These are the activations of a small neural network, seen along a few directions. Each row is one input.
In each table, some parts of the input vary, and every possible input appears once, in random order.
Descriptions start from the smaller parts, as in this example, which fits no table here: one of 6 places along a line, together with either a single point or one of 9 places along a line or (one of 2 separate values, together with one of 5 places around a ring).
Shared parts are said once, and a part with two or three values counts as separate values.
In the rows, 128 means zero.

Other details of the inputs shift rows strongly along three fixed directions, in all tables alike. That doesn't count.

Table:
x1: [102 159  96 109 118 117 189  96 108 101 165]
x2: [133 204 146 141 137 137  94 123  91 186 107]
x3: [ 75  87 147 184 171 114 109 181 142  62  70]
x4: [112 136 133 143 139 128 169 124 154 111 145]
x5: [135 201 140 172 105 124 100 103  75 177  92]
x6: [162 175 149 116 109 138  61 101  80 221  82]
x7: [123 196 140 137 117 124 127 110 116 154 145]
x8: [ 62 128  75 109 110  91 185  93 139  87 122]
x9: [164 151 104 101 130 143 137  94 116 164 147]
x10: [177 130  98  56 136 125 151 128 128 174 185]
x11: [144 108  83  83  98 154 167 128 123 124 151]
x12: [ 77 102 132 114 132 108 127 127 148 104  89]
x13: [212 136 124  95  97 166 126 152 109 209 161]
x14: [134 158 113 108 110 121 154 100 129 126 178]
x15: [ 40 129 150 154 134 102 144 133 138  85  65]
x16: [161 150 166 189 149 167  55 124 109 139 105]
x17: [ 90  61 144 164 161 105 117 189 177  66 107]
x18: [ 92 145 118 115  81 103 171  77 115 112 133]
x19: [ 41 214 105 148 133 125 127  79  83 114  70]
x20: [168 130 150 177 119 137  57 129 100 140 112]
x21: [ 75 122 116 141 151 130 140 112 158  79 105]
x22: [183 143 174 174 152 163  74 145 119 161 125]
x23: [182  60 156 125 133 138  62 153 129 125 124]
x24: [110 139  90  82 121 113 167 102 141 120 169]
x25: [123 120 138 110  98 102 173 117 133 124 149]
x26: [ 71 141  93 125  99 139 219 126 114  85 126]
x27: [165  61  98  74 129 102 150 150 173 136 177]
x28: [139 180 120 133 120 128  78 106  89 197  82]
x29: [115 143 173 164 161 136  63 165 143 130 106]
x30: [ 43 190 129 139 115 105 168  93  85 130  55]
x31: [143  79 160 161 191 157  58 176 153 114  93]
x32: [178  35 117 113 116 163 149 181 149  74 184]
x33: [157 113  78  60 101 153 176 134 124 166 160]
x34: [143  84 134 140 124 104 143 156 160 101 159]
x35: [ 65 132 123 145 164 131 127 124 155 104  87]
x36: [133 111 123 111 144 118 179 152 138  92 181]
x37: [ 86 150 119 166 107 110 127  98 122  97 106]
x38: [187  50 148 153 153 136  39 178 144 109 120]
x39: [107 143 131 118  99 117 109  88 116 140  97]
x40: [148 117 111  96 149 125 197 138 146 136 168]
x41: [172  75 147 142 145 147 110 145 170 102 174]
x42: [189 155 153 131  86 138  86  93  75 186 131]
x43: [205 113 133  77  89 114 176 120 110 173 191]
x44: [155 124 144 124 149 136 133 145 161 155 150]
x45: [ 80  84 140 142 178 124  93 172 171  68 108]
Description of these inputs: one of 5 places around a ring, together with either a single point or (one of 2 separate values, together with one of 4 places along a line).
The inputs of x16 and x40 match in every part but the place on the ring of 5. If x18 is changed in the same way as x16 into x40, which row does it become? -> x15
The inputs of x13 and x32 match in every part but the place on the ring of 5. If x17 is changed in the same way as x13 into x32, which row does it become? -> x37
Change only the choice among 2 separate values in x15. List by row number the other rows that result. -> x30
Change only the place on the line of 4 in x5. List by row number the other rows that result. -> x22, x36, x43
